A small network was shown many inputs. Here are its activations along a few directions, one row for each input.
Each table varies a few parts of the input and shows all the possible inputs, shuffled.
A made-up example of a description, with smaller parts first: one of 4 places along a line, together with either a single point or one of 9 places along a line or (one of 2 separate values, together with one of 8 places around a ring).
Shared parts are said once, and a part with two or three values counts as separate values.
In the rows, 128 means zero.

Rows:
R1: [ 99 138 143 114 216 152  85 136 156 200 184 123 184 104 167  88]
R2: [163 121 107 114 159 134  99 138 114 116 191 146 173  76 130 153]
R3: [156 126 111 124  97 107 119 157  97 105 124 144 107 121  88 166]
R4: [160 134  92 119  97 104 103 130  90 126 119 115 102 122  80 165]
R5: [146 137 112 132 105 145 142 151 128 116  92 137 111 138 121 167]
R6: [153 132 108 118 163 172 121 134 146 127 160 139 176  96 161 154]
R7: [122 122 140 146  32  66 159 105  91  68  70 112  39 190  58  92]
R8: [116 113 164 137 101 156 191 153 172  97  66 154 127 136 186 183]
R9: [121 111 155 125 157 182 168 138 190 109 137 156 191  93 221 170]
R10: [ 99 119 160 115 204 147  91 172 142 162 209 173 173  91 147  89]
R11: [156 140  99 117 172 162 114 110 142 153 156 108 180  98 170 154]
R12: [115 123 147 155  36  90 180 112 109  67  62 124  38 198  79 101]
R13: [ 96 131 152 114 207 160  92 159 159 176 188 156 179 100 159  87]
R14: [111 127 132 106 208 117  53 139 117 185 211 132 169  85 116  84]
R15: [167 129  87 109 161 131  82 113 106 136 183 117 167  81 121 153]
R16: [151 144 104 131 110 136 134 126 124 142  90 106 117 140 132 166]
R17: [106 137 124 111 218 128  70 127 128 207 193 120 178  96 137  85]
R18: [107 121 154 109 203 122  71 163 124 164 218 161 176  79 125  83]
R19: [156 120 115 120 160 159 119 148 130 113 182 155 170  87 150 158]
R20: [126 129 120 142  32  64 145  82  84  89  64  84  34 189  49  92]
R21: [161 139  80 114 172 141 100 100 116 160 166 106 176  91 142 151]
R22: [ 60 109 199 122 198 175 142 162 200 155 166 172 196 100 220 106]
R23: [ 83 104 194 163  36 117 234 100 168  63  13 126  64 204 152 114]
R24: [117 138 131 158  44  94 173  77 120 104  36  78  50 207 100  96]
R25: [112 133 140 157  41 102 181 100 125  80  39 108  45 204  91  99]
R26: [122 138 110 153  44  74 159  70  94 111  48  74  45 198  72  92]
R27: [155 143  85 126 109 115 119 117  98 150 102 103 112 131 102 163]
R28: [149 126 118 132 101 132 140 166 113 102 115 154 105 131 110 172]
Q: What do these inputs look like to the network?
A: one of 4 places along a line, together with either a single point or one of 6 places around a ring
Q: The inputs of R3 and R18 match in every part but the place on the line of 4. If R16 is changed in the same way as R3 into R18, which row does it become?
A: R1
Q: Which other rows does R19 become when the place on the line of 4 takes its other values? List them by row number.
A: R10, R12, R28

Rows:
R29: [120 143 118  99 212 143  76 127 152 226 161 106 193  84 169 146]
R30: [ 79 109 197 139 107 107 162 132 163  87 112 155 127 151 142  73]
R31: [113 110 159 124 174 201 134 167 200 104 186 175 197  90 206 129]
R32: [162 133 108 152  93 134 176 124 129 109  62 118 108 149 146 184]
R33: [145 106 112 119 129  88  73 132  78 115 187 147 108  95  60 113]
R34: [150 154 118 102 199 177  68 185 146 171 185 151 180  84 142 151]
R35: [ 78 109 165 125 188 177 140 106 193 151 161 128 211  84 232 126]
R36: [135 141  98 135 111  82 101  73  82 129 155  70  82 160  75  69]
R37: [154 126  99  98 218 122  73  83 111 191 211  94 213  65 142 109]
R38: [ 89  89 199 126 118 129 158 157 161  71 129 179 121 129 141 123]
R39: [146 136 113 117  99 125 119 175 101 135 122 145 115 118 108 183]
R40: [105 142 138 121 121  91  92 158 110 155 115 127 103 137  84  92]
R41: [104 139 149 158 111 118 158 110 128 154  85 103  82 192 124  81]
R42: [100 110 159 135 140 126 139 173 124 126 122 174 105 134 110 130]
R43: [128 134 107 125 124  70  86 110  80 124 174 117 110 116  61  64]
R44: [182 137  99 103 205 154  58 137 105 139 234 142 197  67 118 116]
R45: [175 144  91 132  84 120 123 134 113 122  70  97 105 135 114 201]
R46: [115 147 129 133 104 105 106 123 111 166  94  79  74 178  98  96]
R47: [126 138 123 124 206 192 118 179 161 154 178 173 179 100 180 137]
R48: [124 142 110 148  84 141 178  97 137 130  45 111  91 176 120 131]
R49: [134 148  87 124  76 129 124 109 122 142  53  90  86 164  92 145]
R50: [ 88 132 156 145 129 105 144 148 127 140 106 150 112 156 112  80]
R51: [120 101 167 130  90 141 194 152 155  66 121 168 132 125 168 161]
R52: [ 94 118 191 150  91 120 176  92 159 100  89 109  93 184 156  74]
R53: [118 120 141 113 127 111  85 182 109 145 132 154  98 116  81 144]
R54: [152 111 148 140  74 138 194 107 159  53  67 121 119 139 179 174]
R55: [172 123  88 119 105 100 110 122  67 103 179 139 128 102  84 151]
R56: [130 125 129 140 111 139 175 166 119 121 114 165 119 134 137 169]
R57: [196 135  65 135  94  95 117  81  80  86 129  89 119 121  87 172]
R58: [115 122 153 138  68 146 199  79 164  73  51 113 100 163 152 121]
R59: [152 139  59 125  86 106 118  55  90 104 113  81  96 150  67 117]
R60: [ 94 133 124 122 216 161 122 120 162 205 154 128 194  98 207 133]
Q: What do these inputs look like to the network?
A: one of 4 places along a line, together with either one of 2 separate values or one of 6 places around a ring
Q: The inputs of R31 and R47 match in every part but the place on the line of 4. If R52 is changed in the same way as R31 into R47, which row does it become?
A: R41
Q: Which other rows does R38 become when the place on the line of 4 takes its other values? List them by row number.
A: R33, R42, R53
Q: Which other rows does R60 become when the choice among 2 separate values takes its other values? List them by row number.
A: R47

Rows:
R61: [139 126 108  99 151 107  85 163  99 118 181 141 144  86  98 143]
R62: [138 147 118 138  74  75 125 107  80  87 118 125  59 171  47  78]
R63: [100 101 173 150  95 128 173 176 144 102  91 169  77 160 127 111]
R64: [186 151  71 117 149 146  73 126 111 143 161  92 138 115 115 157]
R65: [ 30 132 191 125 191 121 101 111 164 214 140 111 140 156 152   8]
R66: [117 129 130 139 190 170 159 137 156 152 145 151 182 116 193 161]
R67: [118 113 142 154  60 131 205  80 156  68  15 103  74 172 150 148]
R68: [161 146  65 132 180 129  95 125  88 169 175 121 160  98 117 158]
R69: [ 90 101 170 123 158 172 132 152 178 115 172 182 169 100 168 136]
R70: [162 136 110 110 174 118  78 126  99 159 188 116 164  70 116 129]
R71: [119 130 135 150  61 130 190 125 163 106  37 116 100 154 169 179]
R72: [147 120 114 127  93  89 119 146  79 122 127 141  60 151  46 115]
R73: [133 134 125 116 164 186 149 139 179 137 120 150 191 106 178 145]
R74: [144 138 136 125 158 187 137 137 183 126 132 120 157 132 193 159]
R75: [115 121 139 115 170 183 143 129 162 149 162 145 180  99 207 138]
R76: [112 100 182 126 174 143 131 156 169 129 159 170 189  99 189 130]
R77: [ 96 114 167 165  43 114 211  97 147  74  52 102  78 196 135  94]
R78: [154 118 119 121 169 103  65 144 103 142 188 136 166  81 113 127]
R79: [119 122 175 113 181 159 147 135 170 147 161 151 183  88 191 134]
R80: [161 128  85 133  55  87 148  58  86  92  48  76  61 169  76 153]
R81: [ 94 109 169 106 156 145 151 178 168 103 152 178 163 105 177 146]
R82: [162 145  76 130  55  89 134 101  98 129  72  90  84 148  91 183]
R83: [158 136  75 110 163 140  80 120  93 164 191 112 158  80 131 134]
R84: [141 128 111 141  40  70 154  71  80  97  86  76  65 195  60  99]
R85: [ 93 131 173 163  74 117 179 134 144  67  84 153  75 178 126  73]
R86: [110 128 170 143  84 146 166 164 140 103  62 146 102 156 142 155]
R87: [156 144 110 123  83 106 112 140  77 124  98 119  84 148  62 159]
R88: [134 118 109 115 152 131  67 140 106 128 199 146 151  79  92 133]
R89: [ 74 148 131 120 190  75  49  96 110 217 172  80 117 141  78   9]
R90: [176 148  60 110 156 145  83 128 109 155 152 121 168  92 102 144]
Q: The inputs of R78 and R76 match in every part but one. If R62 is changed in the same way as R78 into R76, which row does it become?
A: R85
Q: What do these inputs look like to the network?
A: one of 2 separate values, together with either a single point or one of 6 places around a ring or one of 8 places along a line
Q: Which other rows does R86 become when the choice among 2 separate values takes its other values? List them by row number.
A: R87
Q: Start at R81 and move only the place on the line of 8, one step at a time. The first step leads to R69. Which rows follow, in order?
A: R76, R79, R75, R66, R73, R74
